These are the activations of a small neural network, seen along a few directions. Each row is one input.
In each table, some parts of the input vary, and every possible input appears once, in random order.
Descriptions start from the smaller parts, as in this example, which fits no table here: ring(5) and (point or line(11) or (values(2) and line(6))).
Shared parts are said once, and a part with two or three values counts as separate values.
In the rows, zero is written as 128.

Other details of the inputs shift rows strongly along two fixed directions, in all tables alike. That doesn't count.

Table:
x1: [145 138 124 131 123 121 133 143 132 130 143 128 139 119]
x2: [127 142 117 134 126 129 123 120 131 131 126 137 118 127]
x3: [ 76  98 197  97  80 141 171 109 186 224 124 128 171 140]
x4: [127 122 124 135 130 122 111 135 124 131 124 134 131 123]
x5: [127 141 116 134 125 129 124 121 129 132 126 138 118 128]
x6: [141 131 124 129 123 132 120 137 130 133 141 129 128 128]
x7: [126 123 125 136 130 122 109 134 125 130 124 132 131 123]
x8: [140 132 124 130 123 132 120 137 131 131 141 129 130 129]
x9: [131 149 114 135 126 119 137 127 130 130 127 138 129 120]
x10: [125 122 123 136 130 122 111 135 124 130 124 134 132 125]
x11: [132 109 150 100 144 140 165 123 113  92 127  92 121 143]
x12: [131 130 123 137 131 111 124 140 126 129 126 132 142 116]
x13: [126 123 125 135 131 122 109 134 126 129 124 133 132 122]
x14: [126 121 123 136 131 122 112 133 123 130 126 135 132 124]
x15: [117 100 149 107 152 130 156 121 106  90 110  97 123 138]
x16: [119 119 141 106 146 136 168 107 111  89 111 101 110 144]
x17: [141 131 125 130 124 132 120 137 131 132 142 131 129 129]
x18: [140 131 123 130 123 131 121 135 130 132 143 130 130 128]
x19: [127 142 117 135 125 130 123 120 131 130 125 137 119 126]
x20: [127 142 116 134 126 129 123 120 132 130 125 137 119 126]
x21: [127 123 125 136 130 123 109 134 125 129 124 133 132 122]
x22: [126 140 115 135 126 129 125 120 129 131 128 139 119 128]
x23: [134 110 152 100 143 140 163 121 114  90 125  90 121 141]
x24: [126 140 116 136 127 129 125 121 129 131 127 140 119 129]
x25: [141 133 125 128 123 132 118 136 133 131 141 128 130 126]
x26: [126 122 125 137 131 122 111 135 124 130 125 136 132 124]
x27: [126 141 115 135 127 130 125 122 130 131 127 138 119 128]
Each input here is: values(3) and (point or line(8)).
Changing only the values(3) part turns x16 into x10. The same change can be made to x22. Which row results? -> x14

Table:
x28: [144 140 149  83 154 150 174  94 107  43 107  64  81 143]
x29: [100  60 245  55 106 140 208 107 160 158 122  70 178 138]
x30: [150 164  59 165 132 107 102 117 100 117 139 171  96 117]
x31: [ 63  41 241  77 125 129 189  99 148 152  92  85 182 138]
x32: [159 131  72 154 132 115  67 164  99 120 146 138 117 119]
x33: [ 67 142 134 148  93 109 137  92 177 217 108 183 162 108]
x34: [148 163  71 156 129 132  66 121 110 117 126 157  76 128]
x35: [164 163  81 165 140 131  96 172 118 113 156 157 116 131]
x36: [136  91 141  90 170 151 178 135  92  50 136  63 116 158]
x37: [183 177  89 153 129 113  96 174 124 112 145 140 121 109]
x38: [132  99 145  97 168 126 185 132  73  56  97  81  97 158]
x39: [157 177  60 169 136 128 111 123 115 108 162 172 104 122]
x40: [105  87 168 132  79 120  98 134 161 229 142 162 174 125]
x41: [149 142 134  92 155 127 208  91  96  43 119  80 101 133]
x42: [155 105 149  78 159 134 178 137  98  49 126  45 121 134]
x43: [154 176  73 159 134 153  75 127 126 109 149 157  84 133]
x44: [ 65 139 147 139  90 133 102  95 189 217  95 170 143 119]
x45: [ 76 107 148 139  93 116 103 139 178 222 115 149 183 110]
x46: [144 158  84 173 151 103  77 167 111 106 115 155 124 106]
x47: [110  98 170 134  85 141 109 139 179 221 166 162 182 131]
Changing only one part turns x36 into x42. The same change can be made to x47. Which row results? -> x29
Describe the family of inputs behind these rows. -> line(4) and line(5)
Start at x34 and move only the line(5) part, one step at a time. The first step leads to x30. Which rows follow, in order? -> x38, x32, x40
Start at x28 and move only the line(4) part, one step at a time. The first step leads to x43. Which rows follow, in order? -> x34, x44

Table:
x48: [ 67  59 213  92  98 135 159 123 167 207 110 112 180 144]
x49: [147 143 128 130 118 135 100 137 145 134 142 125 130 118]
x50: [133 157 116 134 116 136 107 116 143 134 126 136 114 122]
x51: [107 128 109 149 132 126  98 118 123 138 109 153 114 129]
x52: [138 139 107 138 120 134 126 129 129 142 151 147 121 135]
x53: [155 122 125 111 177 113 169 131  77  28 114  83 112 125]
x54: [132 144 105 141 120 135 128 124 129 141 145 151 116 139]
x55: [118 158 103 148 129 109 132 121 130 136 112 152 125 114]
x56: [ 60  64 208  95 100 138 161 113 168 205 106 118 175 144]
x57: [ 97  83 216  52 137 154 223  85 133  96  97  52 127 155]
x58: [125 151 109 147 127 108 128 128 130 134 119 147 134 112]
x59: [130 146 111 143 126 107 126 133 130 135 125 143 139 109]
x60: [126 163 110 134 118 137 111 109 144 135 119 142 105 123]
x61: [154 138 132 127 115 133  98 148 143 136 145 119 134 117]
x62: [161 115 122 105 170 140 170 127  75  36 140  87  95 152]
x63: [125 113 124 142 130 123  89 139 122 136 128 141 133 124]
x64: [139 152 119 131 116 134 105 121 143 135 132 132 119 119]
x65: [146 132 123 139 125 106 119 159 131 135 137 131 155 108]
x66: [153 126 119 134 118 134 119 155 127 143 163 135 137 134]
x67: [114 123 115 147 130 125  94 125 122 137 116 147 122 127]
x68: [119 117 117 143 130 123  92 131 122 137 122 143 127 124]
x69: [146 131 115 137 120 136 121 145 129 141 159 140 133 135]
x70: [156 119 127 110 178 115 166 139  79  28 117  78 118 125]
x71: [125 151  98 142 122 136 132 117 129 142 138 157 107 140]
Describe the family of inputs behind these rows. -> values(4) and line(6)
Change only the line(6) part in x66. List by row number the other rows that result. -> x52, x54, x62, x69, x71
